Each row has a name. Each question is about the rows just above it.

tulal: |  97 | 168 |  83 |  95 | 184 |  81 | 151 |  52 | 124 | 131 |  87 |  96 |
mozal: |  86 | 103 |  88 |  83 | 119 |  31 |   6 |  57 | 121 | 119 |  81 | 139 |
neze: |  98 | 128 |  76 | 175 | 129 | 101 | 170 |  56 | 137 |  76 | 102 |  54 |
Lum: |  98 | 128 |  76 | 175 | 129 | 101 | 170 |  56 | 137 |  76 | 102 | 154 |
mufuf: |  54 |  53 |  57 |  95 | 165 | 119 | 153 | 132 | 132 |  46 | 113 | 106 |
Kenim: |  40 |  82 |  76 |  58 | 125 | 112 |  51 |  87 | 117 |  20 | 125 |  57 |
How many entries does |  86 | 103 |  88 |  83 | 119 |  31 |   6 |  57 | 121 | have? -> 9
Count the entries of |  54 |  53 |  57 |  95 | 165 | 119 | 153 | 132 | 132 |  46 | 113 | 106 |: -> 12
Count the entries of |  54 |  53 |  57 |  95 | 165 | 119 | 153 | 132 | 132 |  46 |: -> 10

muzab: |  99 | 105 |  96 | 101 | 100 | 104 | 102 | 105 |  97 | 101 | 102 | 111 | 110 | 115 | 131 | 142 | 152 | 172 | 184 | 189 | 199 | 193 | 198 | 190 | 170 | 162 | 141 | 132 | 122 | 119 | 106 | 100 | 100 |  98 | 107 |  99 |  97 |
zela: | 129 | 140 | 156 | 175 | 179 | 189 | 201 | 193 | 186 | 186 | 175 | 161 | 146 | 137 | 123 | 115 | 113 | 105 | 103 | 104 | 106 |  98 | 102 | 101 |  98 |  99 | 105 | 100 | 103 | 100 |  96 |  96 |  98 | 101 | 104 | 114 | 117 |
sifo: | 101 | 100 |  98 | 105 | 114 | 112 | 127 | 131 | 100 | 162 | 179 | 191 | 194 | 100 | 192 | 186 | 178 | 100 | 155 | 140 | 132 | 120 | 109 | 110 | 107 | 105 |  98 | 100 | 103 | 104 | 100 |  96 | 100 |  98 | 100 | 101 | 100 |
basos: | 100 | 191 | 181 | 171 | 100 | 151 | 134 | 121 | 113 | 106 | 109 |  97 | 105 | 104 | 104 |  99 | 106 | 100 | 100 | 102 |  96 |  98 | 105 | 103 | 106 |  96 | 102 | 100 | 110 | 118 | 131 | 139 | 159 | 166 | 178 | 185 | 202 |
Count the entries of | 100 | 191 | 181 | 171 | 100 | 151 | 134 | 121 | 113 | 106 | 109 |  97 | 105 | 104 | 104 |  99 | 106 | 100 | 100 | 102 |  96 |  98 | 105 | 103 | 106 |  96 | 102 | 100 | 110 | 118 | 131 | 139 | 159 | 166 | 178 |: -> 35
How many entries does |  99 | 105 |  96 | 101 | 100 | 104 | 102 | 105 |  97 | 101 | 102 | 111 | 110 | 115 | 131 | 142 | 152 | 172 | 184 | 189 | 199 | 193 | 198 | 190 | 170 | 162 | 141 | 132 | 122 | 119 | 106 | 100 | 100 |  98 | 107 |  99 |  97 | have? -> 37
Number of entries in | 100 | 191 | 181 | 171 | 100 | 151 | 134 | 121 | 113 | 106 | 109 |  97 | 105 | 104 | 104 |  99 | 106 | 100 | 100 | 102 |  96 |  98 | 105 | 103 | 106 |  96 | 102 | 100 | 110 | 118 | 131 | 139 | 159 | 166 | 178 | 185 | 202 |: -> 37
Count the entries of | 101 | 100 |  98 | 105 | 114 | 112 | 127 | 131 | 100 | 162 | 179 | 191 | 194 | 100 | 192 | 186 | 178 | 100 | 155 | 140 | 132 | 120 | 109 | 110 | 107 | 105 |  98 | 100 | 103 | 104 | 100 |  96 | 100 |  98 | 100 | 101 | 100 |: -> 37
How many entries does | 129 | 140 | 156 | 175 | 179 | 189 | 201 | 193 | 186 | 186 | 175 | 161 | 146 | 137 | 123 | 115 | 113 | 105 | 103 | have? -> 19

vizo: | 100 | 113 |  64 |  38 |  58 |
tukom: |  85 | 183 |  95 | 104 | 155 |
nekin: |  71 | 106 |  35 |  50 |  98 |
tuv: |  76 |  84 |   8 | 102 | 109 |
mik: |  19 | 167 | 123 | 103 | 168 |
Number of entries in | 85 |: -> 1
Count the entries of |  19 | 167 | 123 | 103 | 168 |: -> 5

biz: |  60 | 134 | 127 | 161 | 103 |  67 |  69 |  85 |  76 |  93 |  46 |  93 |  78 | 172 |  77 |
Semer: |  81 |  68 |  57 |  38 |  82 | 130 |  87 | 129 |  81 | 130 | 116 | 105 | 123 |  48 |  63 |
lelo: | 121 |  77 | 153 | 116 | 107 |  78 |  99 |  98 | 114 | 108 | 126 | 123 |  66 | 173 | 113 |
Count the entries of | 121 |  77 | 153 | 116 | 107 |  78 |  99 |  98 | 114 | 108 | 126 | 123 |: -> 12
Count the entries of |  81 |  68 |  57 |  38 |  82 | 130 |  87 | 129 |  81 | 130 | 116 | 105 | 123 |  48 |: -> 14
How many entries does | 121 |  77 | 153 | 116 | 107 |  78 |  99 |  98 | 114 | have? -> 9
Number of entries in |  60 | 134 | 127 | 161 | 103 |  67 |  69 |  85 |  76 |: -> 9

bak: | 137 |  65 |  62 |  20 | 174 |
Lemez: |  58 | 143 | 101 | 141 |  80 |
Les: | 127 |  87 |  58 |  37 | 178 |
naba: |  72 | 105 | 143 | 158 |  17 |
Number of entries in | 127 |  87 |  58 |  37 |: -> 4
Number of entries in |  58 | 143 | 101 | 141 |: -> 4
How many entries does | 127 |  87 |  58 | have? -> 3
Number of entries in | 137 |  65 |: -> 2
How many entries does |  72 | 105 | 143 | have? -> 3
Count the entries of | 137 |  65 |  62 |  20 | 174 |: -> 5

